These are the activations of a small network on made-up records, seen along a few directions, one row for each record.
After each row come some of the record's fields: Mem, Zif, Vivu, Gosun, Nub, Pidef.
A field that a record lacks is left out.
The largest differences between rows may come from other fields.
(in the rows, 500 means zero)
Strong random noise was added to every row along 14 fixed directions; ignore it. To show where, here is one row again and again, with new noise each time:
[675 168 284 529 462 442 512 556 301 509 558 619 599 593 589 563 507 558
 679 532 476 478 508 381 383 654 691 549 706 474 689 487 531 496 519]
[419 529 559 480 514 487 671 521 442 414 518 396 491 562 491 549 504 541
 480 495 508 507 490 437 488 484 445 543 507 425 513 443 638 473 493]
[642 583 841 494 331 612 456 608 488 428 581 583 376 443 234 386 547 349
 527 484 423 539 588 600 436 463 566 369 426 694 523 712 767 303 445]
[522 541 711 605 559 576 700 486 624 551 567 423 507 582 625 526 520 564
 520 572 569 561 669 582 112 515 387 492 259 378 569 506 274 538 457]
[479 558 667 502 561 373 450 504 605 604 422 584 524 487 495 407 513 340
 368 598 578 606 265 583 397 495 241 526 545 516 551 546 340 589 510]
[507 439 501 401 468 278 549 451 485 496 425 421 578 326 592 657 501 502
 529 384 368 690 487 457 642 673 519 369 645 396 520 535 385 425 368]
[545 444 591 468 450 451 582 422 540 414 601 261 517 459 659 635 562 560
 466 390 413 458 555 509 681 552 509 375 589 408 592 398 556 389 523]
[527 547 304 567 620 581 622 413 500 473 436 266 257 653 594 390 710 675
 484 682 400 337 734 503 252 431 743 595 290 397 311 205 684 250 658]
[590 478 588 598 408 380 491 624 450 517 518 539 541 409 547 480 507 474
 499 434 381 633 649 522 363 529 629 395 509 498 580 765 622 401 492]
[469 466 498 253 339 381 420 292 595 515 677 271 376 369 273 565 430 331
 565 574 379 517 344 600 791 348 357 469 563 707 391 406 593 315 590]
[577 363 484 243 503 602 523 390 555 413 473 758 487 403 192 549 605 418
 646 524 627 421 479 560 453 655 713 468 417 586 565 511 410 471 150]
[618 431 608 498 435 538 437 516 328 441 811 674 642 476 622 470 476 658
 775 448 511 365 533 368 583 602 598 356 581 740 610 527 743 527 652]
[621 360 559 673 481 522 630 475 306 539 745 313 500 810 684 545 463 524
 580 726 567 400 516 462 269 488 306 611 554 507 587 245 509 460 732]
[519 319 756 520 469 641 484 581 562 520 603 494 612 635 529 571 500 401
 365 518 638 337 440 502 638 552 410 495 549 456 599 459 483 673 505]
[559 262 498 613 388 422 444 589 510 677 755 549 655 534 589 521 333 460
 615 605 490 556 604 519 265 411 485 520 465 580 622 739 489 626 688]
[385 431 473 431 470 377 722 482 396 445 651 531 669 451 465 692 364 543
 646 463 595 592 565 437 377 530 479 525 444 468 599 642 481 577 329]

[743 414 456 695 523 658 420 535 377 609 453 453 407 667 783 386 544 683
 643 562 366 484 614 384 460 651 545 456 567 464 412 246 405 414 756] | Mem is p2, Zif is b1, Vivu is f2, Gosun is u2, Nub is m2
[567 491 223 504 584 495 759 397 417 326 353 528 454 547 556 544 575 674
 573 367 576 526 486 454 331 599 544 595 572 277 724 365 410 402 298] | Mem is p1, Zif is b2, Vivu is f1, Gosun is u2, Nub is m2
[356 546 288 458 623 341 671 399 401 449 470 519 580 517 523 532 468 565
 483 548 640 502 440 439 391 487 432 602 476 423 507 436 511 531 463] | Mem is p1, Zif is b2, Vivu is f2, Gosun is u4, Pidef is v3
[555 558 545 708 389 477 351 689 646 631 529 430 487 482 626 379 511 517
 325 203 426 481 324 604 610 410 391 607 633 451 678 717 384 585 540] | Gosun is u2, Pidef is v2
[646 420 600 556 387 420 644 426 292 321 526 427 523 552 420 660 492 325
 392 410 650 487 463 572 557 588 344 463 675 422 762 472 477 322 256] | Mem is p1, Zif is b1, Vivu is f2, Gosun is u9, Nub is m2
[594 280 279 473 592 513 276 527 634 659 347 735 446 564 404 344 570 338
 483 779 517 512 401 595 241 430 647 621 497 556 507 532 380 595 608] | Mem is p2, Zif is b1, Vivu is f1, Gosun is u2, Nub is m1
[618 341 715 574 418 647 593 615 393 480 584 493 521 666 473 559 444 476
 582 552 486 541 577 410 393 600 468 463 543 482 578 463 563 507 517] | Mem is p2, Zif is b2, Gosun is u9, Pidef is v1
[445 614 612 496 371 508 410 573 402 427 910 610 720 353 665 549 351 723
 767 202 472 427 484 391 810 475 496 353 600 762 615 732 689 654 627] | Gosun is u8, Nub is m1
[360 558 328 452 537 470 388 411 571 488 635 522 633 394 669 513 460 634
 469 354 597 301 472 481 806 431 546 488 475 541 483 500 531 634 557] | Mem is p1, Zif is b2, Vivu is f1, Gosun is u9, Nub is m1
[587 367 715 719 305 674 390 632 576 664 669 276 465 664 519 522 402 341
 333 533 489 366 649 620 580 389 390 540 426 479 461 548 453 525 634] | Gosun is u4, Nub is m2
[386 637 684 713 470 280 342 649 392 622 438 508 561 490 471 452 447 174
 110 678 582 524 630 628 441 379 472 485 384 536 294 788 665 495 515] | Gosun is u4, Nub is m2
[416 654 416 404 522 553 508 532 564 549 602 699 477 419 439 365 364 707
 852 411 427 692 317 404 362 391 348 573 489 672 546 628 414 652 609] | Mem is p2, Zif is b1, Gosun is u8, Nub is m1
[615 330 640 434 483 320 261 463 517 513 247 479 528 383 508 526 568 197
 254 674 353 605 520 527 779 604 575 216 711 485 387 456 680 370 648] | Mem is p1, Zif is b1, Vivu is f2, Gosun is u4, Nub is m2
[427 321 563 299 528 716 621 527 548 398 500 658 584 505 370 562 426 614
 715 443 559 469 417 298 656 594 488 483 544 502 564 405 585 710 501] | Mem is p2, Zif is b1, Gosun is u8, Nub is m2
[493 467 592 533 402 446 471 598 553 536 368 367 461 443 365 517 425 348
 321 455 339 663 618 519 599 429 519 415 499 410 403 660 638 406 520] | Mem is p1, Zif is b1, Vivu is f2, Gosun is u4, Pidef is v3
[512 531 108 556 565 267 618 382 347 550 550 488 511 463 659 516 530 705
 674 446 526 495 477 462 270 572 541 662 515 465 576 442 309 422 403] | Gosun is u4, Pidef is v1
[297 670 454 607 516 450 390 510 524 672 615 342 532 518 634 474 443 544
 348 446 579 355 439 513 705 407 370 619 386 531 244 467 370 611 566] | Mem is p2, Zif is b2, Vivu is f2, Gosun is u4, Pidef is v2
[569 503 319 523 493 503 624 382 556 414 488 437 433 497 497 497 491 570
 520 395 525 527 529 570 387 403 438 531 487 394 692 506 440 395 455] | Mem is p1, Zif is b1, Vivu is f2, Gosun is u9, Nub is m2
[428 527 254 528 563 353 482 451 514 607 432 460 492 333 572 435 534 636
 502 530 412 469 752 451 408 540 782 481 269 490 240 535 545 400 516] | Mem is p2, Zif is b2, Vivu is f2, Gosun is u8, Pidef is v1
[794 420 534 742 479 404 349 605 609 667 509 593 573 412 874 437 584 570
 574 431 318 677 696 636 127 611 657 336 539 450 729 770 200 481 583] | Gosun is u8, Nub is m1
[317 449 390 243 552 580 496 233 798 451 631 462 583 377 451 599 465 553
 505 489 640 312 489 586 732 335 511 453 323 522 496 427 463 660 534] | Mem is p1, Zif is b1, Vivu is f2, Gosun is u2, Nub is m1
[394 630 372 382 703 477 606 491 792 427 236 566 465 395 602 380 646 739
 448 199 474 598 130 437 537 560 376 583 672 287 722 430 295 664 414] | Mem is p2, Zif is b2, Vivu is f2, Gosun is u8, Pidef is v2
[495 577 802 511 547 732 527 592 488 384 304 525 503 548 455 567 595 435
 296 427 597 418 620 489 680 691 594 362 422 357 390 445 497 524 258] | Mem is p2, Zif is b2, Vivu is f2, Gosun is u9, Nub is m1
[420 567 377 382 482 575 518 418 601 337 593 530 470 391 388 468 556 589
 496 316 574 270 476 556 689 379 638 513 444 555 612 548 717 487 424] | Gosun is u2, Nub is m2
[720 646 847 687 397 548 433 670 508 576 482 556 373 510 520 272 488 450
 538 415 339 725 355 518 364 518 210 426 653 591 661 606 444 416 642] | Mem is p2, Zif is b1, Vivu is f1, Gosun is u8, Nub is m2
[465 462 523 564 489 601 578 596 362 439 495 395 498 627 549 564 486 568
 475 499 476 409 636 381 593 530 585 520 514 405 421 411 693 492 548] | Gosun is u4, Nub is m2
[768 286 742 399 391 616 548 365 608 512 574 377 456 565 439 656 523 342
 584 560 478 567 472 609 472 642 332 390 603 489 660 316 178 394 394] | Mem is p1, Zif is b2, Vivu is f1, Gosun is u8, Pidef is v2
[448 364 581 499 425 599 617 612 428 397 482 416 509 569 398 616 453 458
 441 501 488 479 661 425 581 472 601 490 472 407 480 539 757 495 484] | Mem is p2, Zif is b1, Gosun is u2, Nub is m2
[571 220 363 342 500 547 370 448 477 424 493 669 677 342 505 587 595 580
 522 367 556 205 609 375 874 759 939 338 548 526 510 453 643 541 334] | Mem is p1, Zif is b2, Vivu is f2, Gosun is u2, Pidef is v1
[387 586 579 480 531 525 528 683 357 528 397 606 507 574 482 355 300 630
 667 484 366 767 206 178 617 500 182 550 741 548 436 469 662 675 764] | Mem is p2, Zif is b1, Vivu is f2, Gosun is u2, Nub is m2
[331 196 359 365 490 616 623 623 564 593 274 382 539 650 343 725 329 397
 442 608 446 686 537 370 573 493 531 667 506 208 320 454 367 688 419] | Mem is p1, Zif is b2, Vivu is f1, Gosun is u2, Nub is m1
[398 308 711 530 347 593 500 608 309 514 699 444 734 629 440 768 246 343
 411 540 655 377 676 407 804 513 451 453 491 493 383 569 619 677 441] | Mem is p1, Zif is b2, Gosun is u4, Nub is m2
[424 505 568 521 540 458 515 390 407 473 817 563 779 516 728 606 368 586
 582 559 729 330 571 471 562 485 421 396 431 618 550 481 520 698 611] | Mem is p1, Zif is b2, Gosun is u2, Nub is m1
[559 440 662 473 610 662 419 525 425 404 564 780 561 601 465 410 620 472
 550 785 626 301 654 469 315 539 767 383 373 681 465 475 819 576 595] | Gosun is u2, Nub is m1
[351 832 464 432 405 384 446 608 601 469 491 510 416 159 392 331 476 646
 580 193 215 665 564 497 626 335 651 406 399 621 385 877 822 365 545] | Gosun is u4, Pidef is v3
[398 453 410 518 347 464 675 664 391 599 399 114 361 584 435 625 343 556
 561 380 203 747 450 323 642 501 319 693 642 305 320 421 427 399 487] | Gosun is u4, Pidef is v1
[489 849 531 414 615 552 528 434 350 452 373 628 266 468 397 260 580 663
 770 620 379 603 471 374 361 560 496 472 409 707 203 319 642 311 575] | Gosun is u8, Nub is m2
[681 501 603 612 508 719 532 565 430 543 504 513 384 658 536 335 559 638
 648 550 457 438 531 393 349 614 459 529 469 549 468 292 507 424 615] | Mem is p1, Zif is b2, Gosun is u4, Pidef is v1
[563 375 362 704 521 492 466 673 412 585 430 450 452 633 613 341 599 571
 381 561 417 343 582 407 393 507 679 639 527 439 452 446 722 453 689] | Gosun is u8, Pidef is v1
[531 320 462 579 506 456 339 559 492 657 364 319 480 587 623 502 601 427
 257 562 439 334 476 444 811 640 575 554 601 395 278 288 454 480 557] | Gosun is u9, Pidef is v1
[479 579 549 553 553 565 461 568 566 432 408 555 498 497 559 427 607 530
 359 390 553 417 448 527 581 489 517 484 525 436 579 536 563 554 520] | Mem is p2, Zif is b1, Vivu is f2, Gosun is u4, Nub is m1

Here are new rows. What are their fields?
[617 251 757 515 468 621 574 567 520 572 479 404 582 628 547 657 456 404
 499 659 468 584 656 448 412 675 485 411 482 381 487 390 341 561 474] | Mem is p1, Zif is b2, Vivu is f1, Gosun is u2, Pidef is v2
[342 634 518 793 584 381 350 694 484 759 357 631 631 479 688 376 474 482
 213 492 610 456 634 496 444 539 549 576 301 418 238 748 354 700 456] | Gosun is u8, Nub is m2
[402 314 220 487 341 304 647 556 470 478 517 257 515 452 393 697 417 475
 443 331 383 577 543 484 538 381 576 684 587 335 592 654 540 416 364] | Mem is p1, Zif is b1, Vivu is f1, Gosun is u8, Pidef is v2
[540 581 602 443 524 705 418 488 740 452 624 612 375 606 353 286 573 436
 515 595 583 385 244 674 341 237 339 599 487 685 720 513 583 599 684] | Gosun is u2, Nub is m1
[373 647 567 498 328 421 627 340 294 480 801  79 448 495 447 797 345 439
 573 588 464 490 814 569 634 412 446 459 276 588 160 424 515 260 410] | Gosun is u4, Nub is m1
[345 716 411 433 516 542 443 456 712 559 585 400 374 458 492 331 384 612
 609 482 383 599 342 525 554 200 284 579 428 617 392 497 574 550 826] | Mem is p2, Zif is b2, Vivu is f1, Gosun is u9, Nub is m1
[592 387 317 750 443 553 285 583 508 696 638 484 495 668 628 379 470 430
 369 539 599 271 455 616 473 355 483 690 518 557 536 527 404 572 700] | Mem is p2, Zif is b2, Gosun is u8, Nub is m1
[451 637 387 490 730 546 669 308 499 264 350 529 388 641 407 420 696 435
 228 687 792 253 526 623 276 363 545 604 329 387 571 268 688 397 399] | Mem is p1, Zif is b1, Vivu is f1, Gosun is u2, Nub is m2
[568 542 581 504 647 611 508 469 686 520 220 645 500 471 603 424 620 559
 408 384 571 532 411 524 465 662 429 435 511 313 603 428 169 603 379] | Mem is p1, Zif is b1, Vivu is f2, Gosun is u8, Nub is m2
[464 368 664 396 457 672 580 599 388 438 531 436 552 574 481 695 431 572
 675 544 368 558 687 299 652 644 641 388 519 479 318 421 618 552 503] | Gosun is u8, Nub is m1
[465 687 577 418 650 599 472 522 524 433 212 652 370 420 426 345 686 569
 465 542 429 490 618 439 492 622 751 392 364 496 246 440 653 417 421] | Gosun is u8, Nub is m2
[312 456 491 501 505 617 751 587 526 414 483 473 471 623 240 555 432 438
 394 595 639 454 689 516 248 317 578 673 234 373 486 635 707 567 355] | Gosun is u2, Nub is m2
[527 496 648 630 425 678 696 708 547 458 500 393 426 648 439 418 450 584
 480 374 440 554 518 444 372 398 369 586 512 371 656 548 670 496 581] | Mem is p1, Zif is b2, Gosun is u4, Pidef is v1
[633 372 743 742 446 561 658 619 190 604 453 398 558 748 607 660 384 424
 526 681 507 631 771 382 277 733 401 493 443 349 373 377 289 461 411] | Mem is p1, Zif is b1, Vivu is f1, Gosun is u2, Nub is m2
[493 488 493 584 512 406 544 602 650 609 385 282 494 509 726 523 534 569
 371 314 355 621 319 498 562 536 314 591 690 270 611 471 225 572 539] | Gosun is u8, Pidef is v2
[462 664 287 552 420 637 367 486 446 457 686 471 434 449 509 496 596 666
 510 208 572 136 615 576 808 454 793 584 366 592 378 557 528 419 320] | Gosun is u4, Nub is m1
[361 333 104 358 546 393 485 315 544 591 583 448 598 439 567 644 397 611
 634 516 555 433 415 443 642 487 501 606 523 466 465 371 273 640 519] | Mem is p2, Zif is b1, Vivu is f2, Gosun is u4, Nub is m2
[426 500 526 545 300 363 478 509 265 636 855 463 611 453 452 601 166 458
 749 591 461 640 626 421 492 408 358 490 432 762 326 677 570 507 621] | Mem is p2, Zif is b2, Vivu is f1, Gosun is u8, Nub is m2
[685 393 513 502 565 501 487 259 495 480 732 382 513 617 760 575 582 537
 634 719 551 353 522 586 368 542 424 406 562 573 644 183 376 447 698] | Gosun is u4, Nub is m1
[301 425 375 472 538 636 513 613 534 525 445 536 479 677 288 427 368 438
 468 677 555 488 461 435 421 227 464 711 396 496 376 546 739 673 708] | Mem is p1, Zif is b1, Vivu is f2, Gosun is u9, Nub is m1
